These are the activations of a small neural network, seen along a few directions. Each row is one input.
In each table, some parts of the input vary, and every possible input appears once, in random order.
Descriptions start from the smaller parts, as in this example, which fits no table here: one of 3 separate values, together with either a single point or one of 11 places along a line or (one of 4 places along a line, together with one of 5 places around a ring).
Shared parts are said once, and a part with two or three values counts as separate values.
In the rows, zero is written as 128.

Other details of the inputs vary at random and push rows far along two fixed directions, the same in every table; ignore that.

Rows:
row 1: [132 144 112  87 146 130 121 156 122 141  91]
row 2: [120 129 152 137 125 125 118 142 136 117 123]
row 3: [130 125 155 146 119 125 116 135 137 119 140]
row 4: [145  83 153 188 134 123 126 124 119  99 175]
row 5: [210  57  60 136 141 141 160 117  96 109 126]
row 6: [113 134 133 150 116 138 146 121 130 133 138]
row 7: [165  96  88 131 142 142 154 117 102 129 137]
row 8: [184  65  88 157 133 136 158 109 107 113 148]
row 9: [141 102 111 136 134 135 149 105 114 125 156]
row 10: [ 71 147 192 152 124 111 113 120 145 128 171]
row 11: [165 106  79  98 141 131 144 145 120 124  82]
row 12: [148 109 125 152 134 135 139 115 115 129 163]
row 13: [127 130 144 148 116 131 134 122 136 135 140]
row 14: [153 101 136 157 138 118 125 129 119 126 154]
row 15: [175 130  61 105 129 131 107 116 110 124  89]
row 16: [ 83 171 157 142 117 115  82 122 138 119 117]
row 17: [ 92 145 177 156 113 136 127 109 140 130 172]
row 18: [125 159 103  77 102 151 135 149 145 134  55]
row 19: [139 137  81  62 148 131 138 145 121 138  75]
row 20: [131 125 154 149 117 127 115 138 137 116 139]
row 21: [136  90 153 173 152 121 128 115 109 112 191]
row 22: [146 108 132 136 144 118 122 123 115 126 163]
row 23: [101 117 175 167 138 115 121 115 126 119 186]
row 24: [ 46 178 197 148 113 131 127 128 152 133 143]
row 25: [171  97  94 121 143 131 140 115 109 129 148]
row 26: [125 137 113  84 141 112 119 143 131 141 103]
row 27: [111 169 120  80 132 128 115 168 137 149  69]
row 28: [117  91 168 216 117 129 152  90 123 114 203]
row 29: [184  91  92 129 129 138 140 127 116 119 124]
row 30: [ 50 221 146  90 100 127  91 134 157 133  56]
row 31: [119 140 154 137 132 126 117 135 128 134 148]
row 32: [118 118 171 185 103 136 129 113 141 110 173]
row 33: [ 85 150 189 170  93 131 124 115 159 126 159]
row 34: [132 135 107  95 127 137 135 149 134 124  75]
row 35: [133 142 117  85 136 118 115 141 131 143 111]
row 36: [138 117 144 139 141 125 121 126 118 126 160]
row 37: [ 96 147 170 169 108 132 129 120 142 135 163]
row 38: [166  89 106 136 153 119 132 138 108 125 127]
row 39: [146 139 116  94 124 125 115 155 137 136  87]
row 40: [116 159 125  78 122 127 113 164 146 139  63]
row 41: [156 114 114 162 135 113  93 108 109 109 149]
row 42: [149 106 119 125 142 110 122 124 120 132 152]
row 43: [178  95  77 107 143 122 140 117 113 136 135]
row 44: [110 163 104  65 117 136 136 133 140 150  81]
row 45: [ 78 173 161 114 103 137 124 149 159 124  87]
row 46: [175  99 101 137 149 123 127 141 107 131 138]
row 47: [ 80 143 175 151 128 129 134 118 135 122 158]
row 48: [129 144  99  81 126 148 142 130 126 142  92]
row 49: [ 52 188 176 168  83 131 103  91 152 119 138]
row 50: [165 117  79  84 138 129 136 127 119 141 111]
row 51: [116 109 137 145 141 118 140 111 123 121 163]
row 52: [136 110 114 146 144 128 144 132 115 125 133]
row 53: [ 57 200 149  74  94 131 126 131 167 156  85]
row 54: [107 161 102  58 132 122 130 145 141 147  69]
row 55: [169  90  85 124 152 127 150 134 107 124 110]
Each input here is: one of 5 places around a ring, together with either a single point or one of 10 places along a line.
Question: Changing only the place on the ring of 5 turns row 34 into row 29. The same change can be made to row 47. Which row results?
Answer: row 17
Question: Changing only the place on the ring of 5 turns row 42 into row 54. The same change can be made to row 39. Which row results?
Answer: row 11
Question: Change only the place on the ring of 5 in row 14. List by row number the other rows that result.
Answer: row 13, row 28, row 38, row 55
Question: List by row number the other rows that have the place on the ring of 5 in common with row 10.
Answer: row 1, row 2, row 4, row 16, row 21, row 23, row 26, row 27, row 38, row 40
Question: Start at row 27 and move only the place on the ring of 5, one step at a time. The first step leads to row 46. Which rows follow, in order?
Answer: row 37, row 6, row 52

Rows:
row 56: [ 28 205 182 128  94 149 143 131 162 148  95]
row 57: [ 75 159 219 186  99 104  89 106 160 135 202]
row 58: [134 102 136 157 170 116 134 133 101 131 163]
row 59: [147 104 140 164 151 122 129 125 107 130 192]
row 60: [167 122  81  78 112 159 148 124 130 134  92]
row 61: [ 35 212 179 121  87 154 117 117 160 129  99]
row 62: [128 134 154 175 127 110  96 108 120 131 181]
row 63: [173 152  95 117  94 158 116 173 148 105  15]
row 64: [171  99  92 154 162 105  98 115  91 119 150]
row 65: [129 139  87  64 114 139 152 146 145 136  66]
row 66: [169  55 129 148 170 101 147 133 108 124 180]
row 67: [179  80 104 138 151  91 104 119 111 117 156]
row 68: [142 149  94 100  90 140 129 116 146 143  89]
row 69: [150  86 154 156 150 117 145 130 121 141 191]
row 70: [ 94 149 135  90 105 137 160 141 157 144  83]
row 71: [144 131  66  98 135 150 152 133 112 130  80]
row 72: [113 118 155 171 143  89  90 111 121 110 168]
row 73: [108 113 171 156 153 106 103 117 118 102 176]
row 74: [190  79 155 203 130 118  75 179 113  84 126]
row 75: [160 125  76  67 118 155 172 145 135 158  70]
row 76: [169  83 113 156 174 121 114 115  84 107 176]
row 77: [ 49 213 182 116  73 161 124 117 165 141 108]
row 78: [130 133 107  82 109 142 139 125 142 122  88]
row 79: [163  81 109 163 178 115 128 126  88 116 179]
row 80: [155 137  70  77 123 160 168 142 120 157  66]
row 81: [101 175 120 101  98 157 148 133 143 148  92]
row 82: [118 139 103  91 122 142 133 123 129 113  80]
row 83: [160 120  68  92 110 125 131 119 133 127  77]
row 84: [123 159  85 115 110 138 119 113 126 131  76]
row 85: [ 35 204 171 128  78 123 104 113 170 126  88]
row 86: [ 84 154 129  99 118 136 154 139 145 136  75]
row 87: [186  84 115 122 153 125 121 125 109 125 169]
row 88: [165 149  54  87 106 147 129 121 121 145  63]
row 89: [119 107 175 146 140 107 109 120 131 112 184]
row 90: [152  91 146 154 146 117 132 128 122 131 196]
row 91: [ 66 166 227 180 114 126  99 110 142 127 205]
row 92: [147 104 141 153 155 123 140 132 107 143 174]
row 93: [170  61 121 146 166 101 134 131 108 114 185]
row 94: [106 164 126  90  92 153 151 136 158 149  96]
row 95: [ 43 149 225 182 134  99 107 125 147 114 194]
row 96: [159  71 114 137 183 103 139 139  97 121 150]
row 97: [141 117  71  90 137 136 153 136 120 120  77]
Question: Changing only one part turns row 83 into row 67. The same change can be made to row 68. Which row results?
Answer: row 57
Question: Changing only one part turns row 76 into row 61. The same change can be made to row 96. Which row results?
Answer: row 86
Question: What is each input in this table made of?
Answer: one of 2 separate values, together with either a single point or (one of 4 places along a line, together with one of 5 places around a ring)
Question: Change only the place on the ring of 5 in row 79. List by row number the other rows that result.
Answer: row 59, row 90, row 93, row 95
Question: Change only the place on the ring of 5 in row 60. List by row number the other rows that result.
Answer: row 61, row 77, row 78, row 82
